Each row has a name. Each question is about the rows just above it. Places in a row count from 0.

[135 162 160 173 123 133] : q_672
[134 109 161 145  75 185] : q_553
[127  74 113  90 114 147] : q_767
[127  99  93  88 146 110] : q_346
tags:
[75] -> q_988
[74] -> q_663
[147] -> q_769
[133] -> q_208
[146] -> q_357
[185] -> q_405
The tag of q_767, keyed by place 5:
q_769
Whose row is [135 162 160 173 123 133]?
q_672
Whose row is [127  99  93  88 146 110]?
q_346
Whose row is [134 109 161 145  75 185]?
q_553
Which row holds [127  74 113  90 114 147]?
q_767

[154 156  63 127 101] -> q_189
[108  87 151 102  87] -> q_785
[122 147  79 180 161] -> q_712
[163  72 122 166 102] -> q_825
[ 97  87  90 171 151] -> q_609
[ 98 189 139  87 162] -> q_258
[161 143 167  81  92] -> q_83
[163 142  71 142  89] -> q_107
[ 69 111 156 100 156] -> q_261
[ 79  78 134  92  97] -> q_515
[144 174 166 153 172] -> q_682
[103 191 137  81 137] -> q_949
tags:
[144] -> q_358
[150] -> q_699
[151] -> q_331
[163] -> q_984
[143] -> q_324
[97] -> q_658
[98] -> q_751
[96] -> q_654
Look up the entry of q_609 at place 0 in the table:
q_658
Whose row is [ 69 111 156 100 156]?
q_261

[ 74 122  95 184 192  90] : q_502
[ 93 104  70 164 155 100] : q_32
[117  97 184 145 167 156] : q_824
[179 190  89 105  69  75] : q_721
[ 93 104  70  73 149 166] : q_591
[117  97 184 191  94 105] : q_528
[191  97 184 145 167 156] : q_535
[ 93 184 191  92 106  70] : q_766
key -> tag
[179] -> q_573
[90] -> q_656
[166] -> q_474
[156] -> q_779
[100] -> q_655
[75] -> q_90
[105] -> q_966
Join q_721 by its entry at place 5:
q_90
Whose row is [117  97 184 145 167 156]?
q_824
Which row holds [ 74 122  95 184 192  90]?
q_502
[179 190  89 105  69  75] is in which row?
q_721

[146  98 110 153 104 101 143 159 147]  q_462
[186 160 176 135 161 170  99 155 137]  q_284
[129  99 101 135 101  92 154 143 140]  q_752
[ 79 132 105  96 132 129 123  82  92]  q_875
[129  99 101 148 101  92 154 143 140]  q_152
[160 104 131 155 106 102 140 163 158]  q_91
Table of tags by key:
[131] -> q_112
[177] -> q_365
[101] -> q_615
[176] -> q_834
[130] -> q_453
[99] -> q_217
Join q_284 by its entry at place 2:
q_834
Whose row is [129  99 101 135 101  92 154 143 140]?
q_752

[132 107 125 131 116] = q_826
[150 135 187 141 123] = q_143
[147 131 176 139 122] = q_53
[144 128 167 138 121] = q_93
[120 151 122 123 141] = q_782
[143 129 165 137 122] = q_48
[144 128 167 130 115] = q_226
[130  98 114 130 113] = q_920
[130  93 111 129 112] = q_567
[119 152 120 122 143] = q_333
[124 125 117 125 128] = q_13
[130  98 114 125 113] = q_184
Table of tags by key:
[142] -> q_610
[115] -> q_584
[140] -> q_798
[123] -> q_301
[114] -> q_497
[141] -> q_141
[116] -> q_511
The tag of q_782, keyed by place 4:
q_141
Which row holds [132 107 125 131 116]?
q_826
Whose row is [124 125 117 125 128]?
q_13

[150 140 136 159 127  84  78  79 163 124] = q_369
[133 142 145  99 136 142 154 154 107 120] = q_445
[ 81  88  99 123  90 145 149 165 124 147] = q_716
key -> tag
[142] -> q_569
[89] -> q_22
[99] -> q_536
[140] -> q_98
[88] -> q_921
[141] -> q_120
The tag of q_716, keyed by place 1:
q_921
Which row holds [ 81  88  99 123  90 145 149 165 124 147]?
q_716

[132  93 104 167 116 188 119] = q_372
[ 85 185 154 147 171 154 159] = q_726
[137 184 139 102 148  84  75] = q_223
[ 74  94  76 172  84 154 189] = q_730
[144 170  92 163 100 135 123] = q_407
[150 175 150  77  87 123 159] = q_968
key -> tag
[76] -> q_737
[104] -> q_242
[150] -> q_505
[170] -> q_896
[92] -> q_995
[154] -> q_627
Look up the entry of q_407 at place 2 in the table:
q_995
Whose row is [137 184 139 102 148  84  75]?
q_223
Where do [150 175 150  77  87 123 159] appear?
q_968
Whose row is [132  93 104 167 116 188 119]?
q_372

[114 149 153 124 127 117 135 137 123 101  89 139 121 151 123 120  72 130
 115 122 120 129 127 116 133 122 125 114] -> q_900
[134 119 133  98 114 122 113 136 119 128 138 121 139 151 142  92 126 113
 118 129 124 121 128 119 136 158 108 134] -> q_102
[114 149 153 124 127 117 135 137 123 101  89 139 121 151 123 120  72 130
 115 122 120 129 127 122 133 122 125 114] -> q_117
[113 150 153 124 128 115 137 136 126 100  87 140 122 151 126 119 125 129
 115 120 119 128 125 117 123 117 127 113] -> q_635
[130 120 132 100 115 122 112 134 120 129 137 122 137 151 144  92 129 114
 116 124 124 122 125 115 110 156 107 130] -> q_589
key -> tag
[122] -> q_739
[128] -> q_113
[129] -> q_541
[130] -> q_799
[124] -> q_314
[113] -> q_426
[127] -> q_709
Join q_635 by its entry at place 21:
q_113
Where do [114 149 153 124 127 117 135 137 123 101  89 139 121 151 123 120  72 130
 115 122 120 129 127 116 133 122 125 114] appear?
q_900
Whose row is [114 149 153 124 127 117 135 137 123 101  89 139 121 151 123 120  72 130
 115 122 120 129 127 122 133 122 125 114]?
q_117
Whose row is [113 150 153 124 128 115 137 136 126 100  87 140 122 151 126 119 125 129
 115 120 119 128 125 117 123 117 127 113]?
q_635

[152 117 126 125 139 141 137 109 136 161  86 116 154  93 137 124 123 157
 113 137 129 112  94 153 125 124 118 112 139 147 106 114 133 128  99 151
 128 138 147 129 108 113 149 128 131  78 140 124  93 112 136 142 141 127
 134 121 113]  q_636
[138 105 119 138 123 122 127 131 124 128 117 131 129 129 137 133 153 128
 113 123 133 129 122 163 125 114 133 118 143 108 140 146 136 100 111 130
 127 131 156 116 130 131 129 116 121 131 126 120 125 138 115 144 127 112
 138 135 131]  q_360
[134 113 118 135 136 138 130 123 143 121 108 136 139 123 129 129 129 131
 112 129 127 133 112 146 124 138 111 128 135 116 130 125 117 120 147 129
 129 137 143 117 126 136 120 134 139 136 116 117 125 128 122 124 134 122
 137 121 133]  q_791
[136 117 129 132 133 121 117 144 110 136 119 152 148 125 114 136 122 131
 122 133 130 127 117 127 136 129 118 140 139 134 141 140 108 129 125 128
 126 127 134 124 148 125 128 126 135 132 130 115 122 132 127 147 130 116
 136 123 141]  q_420
[136 117 129 132 133 121 117 144 110 136 119 152 148 125 114 136 122 131
 122 133 130 127 117 127 136 129 118 140 139 134 141 140 108 129 125 128
 126 127 134 124 148 125 128 126 135 132 130 115 129 127 129 125 126 129
 128 131 132]  q_73
[127 125 113 147 134 120 127 127 125 113 118 124 147 117  97 143 103 140
 107 121 128 115 114 133 128 136 119 141 138 110 124 132 120 138 109 116
 115 138 142 118 144 124 134 146 119 136 140 117 130 141 131 122 125 145
 113 119 143]  q_510
Table of tags by key:
[119] -> q_664
[113] -> q_908
[118] -> q_822
The tag of q_510, keyed by place 2:
q_908
Where do [138 105 119 138 123 122 127 131 124 128 117 131 129 129 137 133 153 128
 113 123 133 129 122 163 125 114 133 118 143 108 140 146 136 100 111 130
 127 131 156 116 130 131 129 116 121 131 126 120 125 138 115 144 127 112
 138 135 131] appear?
q_360
Which row holds [136 117 129 132 133 121 117 144 110 136 119 152 148 125 114 136 122 131
 122 133 130 127 117 127 136 129 118 140 139 134 141 140 108 129 125 128
 126 127 134 124 148 125 128 126 135 132 130 115 129 127 129 125 126 129
 128 131 132]?
q_73
Whose row is [127 125 113 147 134 120 127 127 125 113 118 124 147 117  97 143 103 140
 107 121 128 115 114 133 128 136 119 141 138 110 124 132 120 138 109 116
 115 138 142 118 144 124 134 146 119 136 140 117 130 141 131 122 125 145
 113 119 143]?
q_510
Whose row is [136 117 129 132 133 121 117 144 110 136 119 152 148 125 114 136 122 131
 122 133 130 127 117 127 136 129 118 140 139 134 141 140 108 129 125 128
 126 127 134 124 148 125 128 126 135 132 130 115 122 132 127 147 130 116
 136 123 141]?
q_420

[142 118 153 160] -> q_529
[147 117 161 171] -> q_401
[127 149 103  94] -> q_197
[123 116 139 137] -> q_79
[147 123 161 171] -> q_446
[147 117  82  74] -> q_694
[129 145 111 105] -> q_147
[148 117 161 172] -> q_952
[123 116 139  77] -> q_40
[118 159  79  71] -> q_728
key -> tag
[117] -> q_146
[162] -> q_124
[172] -> q_431
[161] -> q_717
[171] -> q_38
Look up the entry of q_952 at place 3 in the table:
q_431
The row with [123 116 139  77] is
q_40
The row with [129 145 111 105] is
q_147

[147 116 161 119 107] : q_930
[ 95  98 153 111 129] : q_594
[172 122 158 117  95] : q_633
[178 123 159 117  93] : q_768
[ 98 139 101 140 157] : q_277
[ 92  88 167 105 125] : q_711
[ 94  95 156 109 128] : q_362
[ 95 103 147 114 134] : q_290
[168 123 153 118  99] : q_974
[ 98 103 147 114 131] : q_315
key -> tag
[158] -> q_150
[140] -> q_715
[117] -> q_296
[118] -> q_776
[116] -> q_837
The tag of q_633, keyed by place 3:
q_296
Whose row is [147 116 161 119 107]?
q_930
Which row holds [ 94  95 156 109 128]?
q_362
Which row holds [178 123 159 117  93]?
q_768

[147 126 168 146 140 161  86 146 126  97 168  92  94 171 107 101] -> q_895
[147 126 168 146 140 161  86 146  80  97 168  92  94 139  95 175] -> q_76
[147 126 168 146 140 161  86 146 126  97 168  92  94 171  95 175] -> q_871
Table of tags by key:
[95] -> q_818
[94] -> q_544
[80] -> q_7
[107] -> q_736
Look up the entry of q_76 at place 14 in the table:
q_818
Whose row is [147 126 168 146 140 161  86 146 126  97 168  92  94 171  95 175]?
q_871
Which row holds [147 126 168 146 140 161  86 146  80  97 168  92  94 139  95 175]?
q_76

